Small tables with named rows and columns. After each table, cells are looked up by row and column.

Gusero
         Pozipu   Nide    Koz
Lat       0.674  0.458  0.542
Vopagog   0.802  0.557  0.576
Zadi      0.449  0.398  0.520
Zurod     0.564  0.235  0.463
Garit     0.360  0.175  0.441
Lubi      0.562  0.456  0.541
Bov       0.672  0.270  0.475
Dep       0.560  0.300  0.486
Lof       0.668  0.383  0.515
Ver       0.385  0.402  0.522
Pib       0.315  0.072  0.405
Voz       0.606  0.337  0.499
Kipot     0.601  0.131  0.426
Bideraz   0.395  0.498  0.556

Zadi, Nide => 0.398
Vopagog, Nide => 0.557
Vopagog, Koz => 0.576
Dep, Pozipu => 0.560
Bov, Koz => 0.475
Zurod, Koz => 0.463
Ver, Nide => 0.402
Lof, Koz => 0.515
Lat, Koz => 0.542
Garit, Koz => 0.441
Pib, Pozipu => 0.315
Pib, Nide => 0.072
Pib, Koz => 0.405
Zurod, Nide => 0.235
Kipot, Nide => 0.131

Table Buzor
cols = Tig, Lig
Sok: [2585, 4328]
Kurenun: [3261, 3485]
Tatu: [2221, 5848]
Luzazi: [8358, 1895]
Fezi: [3771, 3266]
Muz: [5951, 2311]

Lig of Kurenun: 3485
Tig of Fezi: 3771
Lig of Sok: 4328
Tig of Muz: 5951
Tig of Luzazi: 8358
Lig of Tatu: 5848
Tig of Tatu: 2221
Lig of Fezi: 3266
Lig of Luzazi: 1895
Tig of Sok: 2585
Tig of Kurenun: 3261
Lig of Muz: 2311

Faz:
	Kezi	Bopudak	Gonibo	Bim	Regita	Vekiron	Bidefiv
Dozirof	29	31	45	95	58	23	55
Davero	10	39	38	74	58	34	52
Ran	40	37	43	95	78	24	46
Bopa	38	33	42	95	75	26	48
Zafab	30	48	50	73	62	32	46
Gil	42	36	37	83	66	30	49
Sofep	36	28	39	87	71	26	48
Kepa	14	28	42	86	78	30	51
Romepop	14	47	52	85	81	26	57

Gil, Bidefiv: 49
Davero, Bopudak: 39
Gil, Bim: 83
Romepop, Gonibo: 52
Ran, Bopudak: 37
Gil, Kezi: 42
Ran, Regita: 78
Zafab, Bopudak: 48
Bopa, Bidefiv: 48
Row with the largest Kezi: Gil

Kub
columns: Nafigi, Lum
Bif: [456, 454]
Feba: [581, 627]
Maduge: [983, 123]
Vadaz: [231, 89]
Kop: [585, 556]
Gavuzod: [418, 303]
Feb: [766, 447]
Vekibub: [821, 430]

Lum of Vadaz = 89
Nafigi of Feba = 581
Nafigi of Feb = 766
Nafigi of Maduge = 983
Nafigi of Vekibub = 821
Lum of Vekibub = 430
Lum of Feb = 447
Nafigi of Gavuzod = 418
Lum of Maduge = 123
Nafigi of Kop = 585

Gefo =
|  | Tisuse | Rogomud | Nudo |
|---|---|---|---|
| Fopa | 28 | 127 | 242 |
| Sebu | 28 | 28 | 46 |
| Mela | 146 | 94 | 88 |
| Fova | 50 | 81 | 137 |

Nudo of Sebu = 46
Nudo of Fopa = 242
Rogomud of Fopa = 127
Tisuse of Fopa = 28
Nudo of Fova = 137
Tisuse of Fova = 50
Rogomud of Mela = 94
Rogomud of Fova = 81
Tisuse of Mela = 146
Tisuse of Sebu = 28
Rogomud of Sebu = 28
Nudo of Mela = 88
Which row has the largest Rogomud? Fopa

Dilikug =
cols = Gitis, Vigemip, Darinuf
Namu: [7.3, -21.3, 27.1]
Godivuf: [-72.2, -43.1, -24.7]
Dorosub: [29.1, 53.7, -22.1]
Piv: [2.3, 0.2, 1.5]
Letage: [-2.7, 8.0, -3.8]
Los: [4.9, -1.1, 1.9]
Zaset: [32.1, 2.7, 37.2]
Kug: [-20.3, 85.4, -18.6]
Pov: [-19.7, 40.9, 43.7]
Rek: [25.2, -22.2, -11.8]
Dise: [17.0, 1.4, 16.3]
Bifiga: [52.8, 22.7, 58.1]
Nakisol: [4.4, -2.2, 2.3]

Dorosub, Gitis: 29.1
Namu, Darinuf: 27.1
Piv, Darinuf: 1.5
Zaset, Vigemip: 2.7
Kug, Darinuf: -18.6
Namu, Gitis: 7.3
Los, Gitis: 4.9
Nakisol, Gitis: 4.4
Bifiga, Gitis: 52.8
Godivuf, Vigemip: -43.1
Letage, Gitis: -2.7

